These are the activations of a small neural network, seen along a few directions. Each row is one input.
In each table, some parts of the input vary, and every possible input appears once, in random order.
A made-up example of a description, with smaller parts first: one of 6 places along a line, together with either a single point or one of 11 places along a line or (one of 3 separate values, together with one of 5 places around a ring).
Shared parts are said once, and a part with two or three values counts as separate values.

Other details of the inputs vary at random and push rows far along two fixed directions, the same in every table; ignore that.

A family of inputs:
r1:   1   4  -6 -17  -9   9  -3   0  23   8  -8
r2:   8 -10 -26 -26  22 -14   7  10  28   4 -18
r3:   7 -19 -27 -18  36 -30   8  15  10  -2 -18
r4: -13   1  12  16  -3  -1  -8 -10 -26  -4   5
r5:  -6  28  21  -3 -51  43 -15 -12  34   9  27
r6:   2 -19 -13   4  30 -33   7  14 -29 -12 -17
r7:   9  12 -21 -42 -10  21   4   5  78  14   7
r8:  10  -2 -28 -40  10   4   8   4  39  10 -11
r9:  12  -2 -30 -37  13   2   6   8  41   6  -2
r10:   6 -23 -23 -24  31 -28   9  14   6   3 -26
r11:  -7   3  13  17  -9  -2   3   0 -24 -11   5
r12: -11   1  12  13  -7   0  -5 -10 -30  -3   1
r13: -10  10  14  13 -17  10 -13  -7  -5   0   5
r14:   1 -21  -9   2  29 -34  14  15 -26 -12 -12
r15:  18   5  20  25  -6  24  -2 -11 -10  14  12
r16:  -7  11  16   9 -22  11  -1  -4  -8  -3   8
r17:  -8  13  10  17 -16  10 -12  -5  -3  -5  10
r18: -10   2  15  19  -7  -5   0  -3 -20  -9   6
r19:  -3  35  14  -1 -52  48 -18 -12  33   7  20
r20:   1 -17 -12   3  27 -30  10  12 -29 -11 -21
r21:  -7  24  13  -3 -38  37 -18 -16  20   7  23
r22: -10   3   9  18  -2  -2  -6  -9 -25  -8   7
r23:  18  -3  21  36   3   8   0  -3 -26   8   0
r24:  17  -5  25  32   1   7   7  -2 -24   8   5
r25:  11  -1 -30 -38  11   4   8   5  40   7  -7
r26:  -9   3   9  19  -1  -3  -9  -7 -25  -9  13
r27:   8  -2 -29 -34  15   1   4   3  44   9  -4
r28:  -4 -22  -3  -3  23 -31  15   9 -26  -4 -21
r29: -13  -1  18  17  -7  -4  -2  -4 -21  -5   4
r30: -11  -7  14  26   7 -21   1   2 -38 -15   6
Each input here is: one of 3 separate values, together with either a single point or one of 9 places around a ring.
Changing only the choice among 3 separate values turns r18 into r22. The same change can be made to r5. Which row results? -> r21
A walk changes only the place on the ring of 9. It starts at r3 and steps to r6. List the rest of the walk in order. -> r20, r19, r1, r10, r13, r2, r17

A family of inputs:
r31:  -4   6  39 -31 -49  34  13  -2  41  22  11
r32:   5  23  10 -27 -55  40  13   0  64  20  -8
r33:  -1 -13  51  52   5 -23  16   7 -62 -18  34
r34:   0 -19  22  12 -14 -16  20  16 -47  -1 -25
r35:  11 -23 -46 -58  37  -4  -2  10  43  24 -49
r36: -22  21  25  26 -32  34 -15 -26 -42  -1  -3
r37: -65  11 -41 -17   9 -63 -16  18 -13 -72  25
r38:  15  23   9  23 -29  25  10   7  35  -2  26
r39: -15  12  28  23 -29  27 -18 -19 -65   0  -2
r40:  22   3   2  39   3  -2  -5  10 -42 -20   7
r41:  -5  43  24   7 -70  57 -15 -18  20   8  -2
r42:   9 -24 -22 -19  25 -29   2  18  -4   5 -56
r43:  12 -24 -37  -8  68 -30  10 -15  -4   1   1
r44:  27 -14 -36 -62  12  -7  16  20  34  17 -49
r45: -70  -5 -64 -87   5 -62  -3  22  34 -45 -21
r46: -22  33  20  -3 -50  57 -24 -50  16  27  25
r47:  26 -12 -34   8  49 -34  20  21  -9 -14 -24
r48:  11   2  -2  31  18   7 -11  -3 -48 -14  15
r49:   4  18  13 -22 -52  35  -5   6  62  24  -8
r50:  39 -20 -45 -33  42 -26  22  40  73  14 -17
r51:  23 -18 -17 -36  34 -16  22  25  84  18   8
r52:  10 -10   7  65  26 -31 -13  11 -67 -28  -6
r53: -18 -31  -2   1  36 -30 -15 -22 -48  12 -22
r54:  16 -33 -26   4  64 -33   3  -9 -42  -3   8
r55: -12 -34  15 -18  26 -39  42  11  -8   8 -33
r56: -16   9  46  -6 -46  27  -4  -6  36  19  10
r57:  17  36 -20  -9 -10  52 -12 -13  58   6  26
r58: -20  13  71  86 -25   1   9 -11 -63 -23  48
r59:  15  28 -16   1  -1  37 -27  -6  42   8  25
r60:  -8  10  19  54   5  11 -38 -34 -39  -1  44
r61:  -4  18   5 -32 -39  53 -22 -37  25  32  20
r62:  21 -31   2  38  39 -52  29  32 -64 -21  -6
What is each input in this table made of? -> one of 2 separate values, together with either a single point or (one of 3 separate values, together with one of 5 places along a line)
Changing only the choice among 2 separate values turns r38 into r32. The same change can be made to r50. Which row results? -> r49
Change only the choice among 3 separate values in r39. List by row number the other rows that result. -> r35, r36
A walk changes only the place on the line of 5. It starts at r51 and steps to r50. List the rest of the walk in order. -> r52, r59, r60

A family of inputs:
r63:  -5   5 -23 -40 -11   3  11   9  50   6   4
r64: -11   8 -20 -38   0   6   4   0  51   8  -1
r65:  -4   4  17  20 -12   6  -4  12 -16  -7  12
r66: -19   2  19   7 -20  -4  -2   0 -17 -19  15
r67:   7   7 -19 -23   5  15   0   8  54  14  -5
r68:  -7  12  19  34 -28  11  -6   3 -19  -6  17
r69:  27 -34 -37 -17  73 -37  29  11 -15   4 -32
r70: -18   1  12   5 -10   6 -14 -13 -22  -6  15
r71:  22 -33 -55 -38  68 -30  21  19  14   7 -41
r72:   4   5 -13 -27  -3  -3   3  17  28  -3  -2
r73: -13 -51 -19 -10  70 -76  16  14 -51 -13 -35
r74:   8   9  33  29 -22  14  -1  -2 -12  -9  26
r75: -15  20  19  23 -22  11 -20 -16 -11  -9   8
r76: -11   0  -5 -24  -4  -5   7  12  16  -4   7
r77:  11   4 -22 -37   1  13 -10   1  42   8  -3
r78:   7   6  23  30  -8   5   9  -2 -11 -12  14
r79:  -2 -32  11  47  58 -57  20   8 -83 -15 -20
r80:   4   2 -18 -13  -1   2  -8  -5  12   2  -5
r81:   4 -36 -32 -24  63 -63  15  26 -21  -7 -40
r82: 17 -1 -7 -8 17  5  6 -4 35 13  0
r83:   1  13   7  25 -21  25 -16 -13 -22   2  14
r84: -27 -29   4  29  33 -60   9   4 -82 -19 -16
r85: -16 -40  -9  12  58 -61  11   5 -96 -21 -24
r86:  -3 -29 -16   7  41 -55   4   7 -42 -11 -30
r87: -16  24  18  23 -29  11  -7   0 -14 -17  12
r88:  -8  16  24  18 -33   8 -13   0 -15 -20  15
r89:  -6   5  10  25 -12   3 -10  -1 -15   2   7
r90:  3  2 -9 -4  4  4  9 16 21 -1 -3
r91:  -3  13  -2  12 -15   8 -13 -12 -27  -6   3
r92:  20  -1  -4 -16   8   4  15  15  30   9   9
r93:   7   1  53  21 -37  27  10 -13 -27  26 -13
r94:  12  -1 -14 -27   5  13  -9   5  52  16  -1
r95:   4   5 -21 -21   8   6  -5  -4  26   1 -10
r96:   4  11 -20 -15   5   9  -4  -5   7  -2  -9
r97: -22   1  46   5 -47  20   3 -15 -29  15 -18
r98:  21   4  -9 -26   7  12   5   7  51  20   7
r99:   8   9  19  31 -16  21  -9 -18 -15   6  23
r100: -12  20  15  21 -35   7  -8   0 -16 -12  14
r101:  16  -1 -13 -28  -4  11   3  17  53   4   2
r102:  23 -38 -31 -13  72 -39  26  10  -7   4 -29
r103:   7   2  18  29  -6   3  -5 -13 -13   6  14
r104: -28  18  21  17 -28   9  -1  -5 -15 -15  19
r105:  23   0  -8 -11  14  13   3  -3   7  12   7
r106:  -8   4 -16 -43  -2   5  -1   4  48  11   4
r107:  24  -4  -9 -11   2   0  16   8  35   5   4
r108: -28  14  21  18 -21   9 -15 -20 -13  -8  15
r109:  23   4 -16 -23  -1  10  17  12  53  16   8
r110:  -3  13   5   7 -10  10 -16  -8 -28  -7   5
r111:  16  -3 -19 -29   6  20  -8   4  46  15   1
r112:  -2  10 -17 -20   4  -1  -1   4  31   1 -11
r113:   3   6 -14 -20  -3  -3   6   9  33 -11  -9
r114:   0   2  -6 -16   2  -4 -12   0  17   1  -5
r115: -19 -29  -6   9  31 -49   5  -1 -46 -10 -16
r116: -11  12  23  37 -15  15 -18 -13 -16  -3  11
r117: -15   8   1   6 -14   7  -8 -16 -27  -4  11
r118: -23 -32   2  20  37 -59  21  10 -67 -33 -20
r119:  16  -2 -26 -24   2  18  -5   0  47  17  -2
r120:   9  -1 -12 -11   3   4   8  12  36  -4  -5
r121:  -8  13  23  25 -20  16 -18  -1 -13   0  17
r122:   5  -9  11 -29 -17   5  12   3   8  23 -45
r123:  -9   5 -18 -22   6   7   1 -10   7   0  -1
r124:  -3  -1  46  18 -40  27   1  -7 -26  21 -22
r125:  23  -6  -9 -16  16  11   2  -1  27  15   6
r126:   7   1  24  25  -1   5  -8  -9 -14   4  16
r127:  10  14  16  31 -16  23  -6 -18 -28   5  21
r128: -20  10  12  14 -26  14 -15 -20 -19  -4  19
r129:   1  13  13  20 -16  27 -19  -9 -23   0  16
r130:  -8  -3 -10 -19 -10  -9   9   4  20  -8   3
r131:  21   5 -15 -21   3  10   8   3  51  22   5
r132:  -8  17  17  22 -37   6 -10  -4 -13 -18  13
r133:  12  -1 -20 -22   0  11  -6   1  53  18  -3
r134:  -6  12  15  30 -15  26 -17 -13 -14  -3  13
r135:   0  16  29  38 -17  15   5  -2 -18  -7  22
r136: -22   6   9  12  -8   7  -9 -17 -21  -9  10
r137:  -1   7 -14 -13  -4  -6  -4   3  17   3  -6
r138: 10 -5 -9 -4 -5 -1  5 11 23 -2 -1
Changing only one part turns r72 into r76. The same change can be made to r96. Which row results? -> r123
What is each input in this table made of? -> one of 4 places along a line, together with either a single point or (one of 3 separate values, together with one of 6 places along a line)
A walk changes only the place on the line of 6. It starts at r71 and steps to r134. List the rest of the walk in order. -> r116, r67, r90, r120
A walk changes only the place on the line of 4. It starts at r128 and steps to r80. List the rest of the walk in order. -> r119, r99
Change only the place on the line of 4 in r137. List by row number the other rows that result. -> r84, r89, r131

A family of inputs:
r139:   0  23 -11 -20 -14  28  -9 -12  48   1  42
r140:   7  21 -13 -14 -14  17   3  14  49  -9  26
r141:  -2 -21   4 -15   7 -23  21  22 -12   0 -30
r142:  15   8 -33 -16  12   7  -8   3  19  -8   9
r143: -10  18  19  29 -26  21 -28 -18 -26  -8   4
r144: -29  21  36  27 -34  22 -10 -27 -29   0  22
r145:  -2 -18 -17  -1  26 -23   8   3 -37  -3 -32
r146:  13 -15 -32 -31  27 -30  14  24  43  -4 -13
r147:   3  -9 -16 -24  16 -20  13  20  34   0 -20
r148:  -2  -7 -17  17  26 -24  -9   5 -34 -11 -10
r149:  -8 -26 -11   4  34 -39   1  -1 -24 -10   0
r150:  -7   8  12 -33 -24  22  -1 -12  29  20   2
r151:  48 -10  50  75  12  21  11  -8 -48  26  11
r152: -11  13  26  19 -35  22 -16 -12 -42   3  -5
r153:   0  20   4 -21 -40  27   8   2  51   7   4
r154: -15 -24  -1   3  28 -28   1  -2 -21  -4 -10
What is each input in this table made of? -> either a single point or (one of 3 separate values, together with one of 5 places along a line)
Change only the choice among 3 separate values in r154. List by row number the other rows that result. -> r143, r147

A family of inputs:
r155:  21  -9 -25  -4  25 -17   5  18  13  -6  -9
r156: -29  24 -38 -73 -29  14 -10   0  81  -7   5
r157: -12  -9  25  53   9 -18  -4  -9 -77 -15  -5
r158:  -4  34  40  37 -55  39 -12  -6   3  -6  34
r159:  16   8 -25 -45  -6  32 -10  -7  56  28  -7
r160:  12 -28 -29 -27  47 -29   8   8   1  13 -41
r161:  -1 -18   4  44  36 -30  -7  -2 -73 -18   5
r162:  15 -28 -36 -24  53 -28  13   7  -6   5 -28
r163:  21 -12 -31 -26  24 -13  14  15  22   4 -27
r164:  21 -27 -40 -20  62 -36  10  16  15   1 -20
r165:  -4  19  24   2 -36  40 -13 -23  10  14  24
r166:  11 -19 -16 -20  30 -19  18   9  25   8  -6
r167:  16  10  -9 -35 -18  23  12  11  67  15  -4
r168:  -5 -15  22  53  17 -32   7   9 -87 -26   0
r169: -65  -4  18  26 -15 -43 -20  -6 -92 -41  -8
r170: -11  -7  24  44   9 -13  -9 -13 -74 -10  -9
r171:  -5 -22  20  43  22 -42  18  14 -73 -20 -16
r172:  18 -22 -37 -22  55 -28  12  12  15   4 -22
r173: -48 -17 -15   9  28 -67  -1  10 -68 -47 -10
r174:  14 -38 -25 -40  47 -39  32  21  20  12 -39
r175: -14 -27  33  38  13 -36   9   4 -78  -7 -20
r176:   0  36  29  26 -59  48 -22 -16  -1   1  18
r177:  -8  29  39  39 -42  40 -25 -24 -11  -2  54
r178: -10  38  35  46 -48  49 -28 -30 -28  -2  41
r179:  -8 -15  14  50  30 -32  -1  -6 -84 -17  -8
r180:  12  12 -10 -38 -14  30   7  -4  78  25  13
r181:  14 -10 -14 -18  15  -8  16  13   7   2 -15
r182:  14  11 -19 -38 -12  32  -3  -3  68  24  -6
r183:  -1   5   6  15   2   8  -7 -11 -16   0   0
r184:   5   7   2 -30 -18  27   4  -8  56  24   4
r185:   0  -3  19   8 -15   0   4   8 -12   4 -14
r186:   7  12   0 -30 -21  32   4  -8  64  23  12
r187:  20 -23 -31 -26  41 -29  26  23   7   1 -26
r188: -63  -1  17  28 -13 -41 -16  -8 -90 -45  -3
r189:  18 -46 -42 -58  63 -41  25  15  20  23 -41
r190:   3  -3  15  37   5 -14  -1   9 -45 -18  11
r191:  18  12 -22 -23  -2  23  -7   3  68  13  12
r192:  14 -38 -36 -33  54 -39  17  17   4  14 -49
r193: -30  33 -35 -65 -38  21 -13  -2  83  -7  16
r194:  -2  -3  11   6   1   5   2 -12 -17   5  10
r195:  -8 -23  21  37  24 -39  18   7 -64 -14  -9
r196:  -9  35  52  58 -59  36 -20  -7 -18 -14  43
r197: -1 -4 13  2 -5 -1 11  1  2  3 -1
r198: -36   7 -24 -23  -1 -26 -13   8  11 -31  10
r199:  21  12 -22 -43 -19  30  -4   6  67  22 -15
r200:  -2 -24  14  22  18 -35  17  14 -52 -11 -26
r201:   5  29   5  10 -27  43 -20 -18  19   6  32
r202:   0  22  16   7 -28  36 -11 -18  19   8  37
r203:  18  14 -11 -38 -23  33   3   4  58  17  -1
r204:  27 -33 -51 -35  60 -44  28  28  16   1 -43
r205: -15  -8  37  30 -10  -6  -4 -11 -46   3  -1
r206:  -1  22  25  13 -37  31  -4  -6  26   4  29
r207:  -5  25  25  15 -35  39 -11 -23   5   8  36
r208:  20 -45 -41 -37  74 -55  29  25  27   7 -25
r209:  -9  28  47  45 -50  33 -17 -12  -5  -7  45
r210:   7  32  14  23 -41  37 -16  -7  13  -4  25
r211:  12  15 -15 -29 -14  39 -11 -13  46  21   5
r212:  11 -12 -22 -11  28 -12  10   6  11   6 -16
r213:  -8  39  36  45 -53  49 -27 -22  -4  -3  40
r214:   2  23  22   0 -47  41 -12  -5  14  11  10
Changing only one part turns r204 into r176. The same change can be made to r212. Which row results? -> r182
Changing only one part turns r183 into r170. The same change can be made to r181. Which row results? -> r203
What is each input in this table made of? -> one of 6 places along a line, together with either a single point or one of 9 places around a ring
Change only the place on the line of 6 in r171. List by row number the other rows that result. -> r158, r167, r185, r196, r200
Change only the place on the line of 6 in r177. List by row number the other rows that result. -> r165, r189, r194, r202, r207
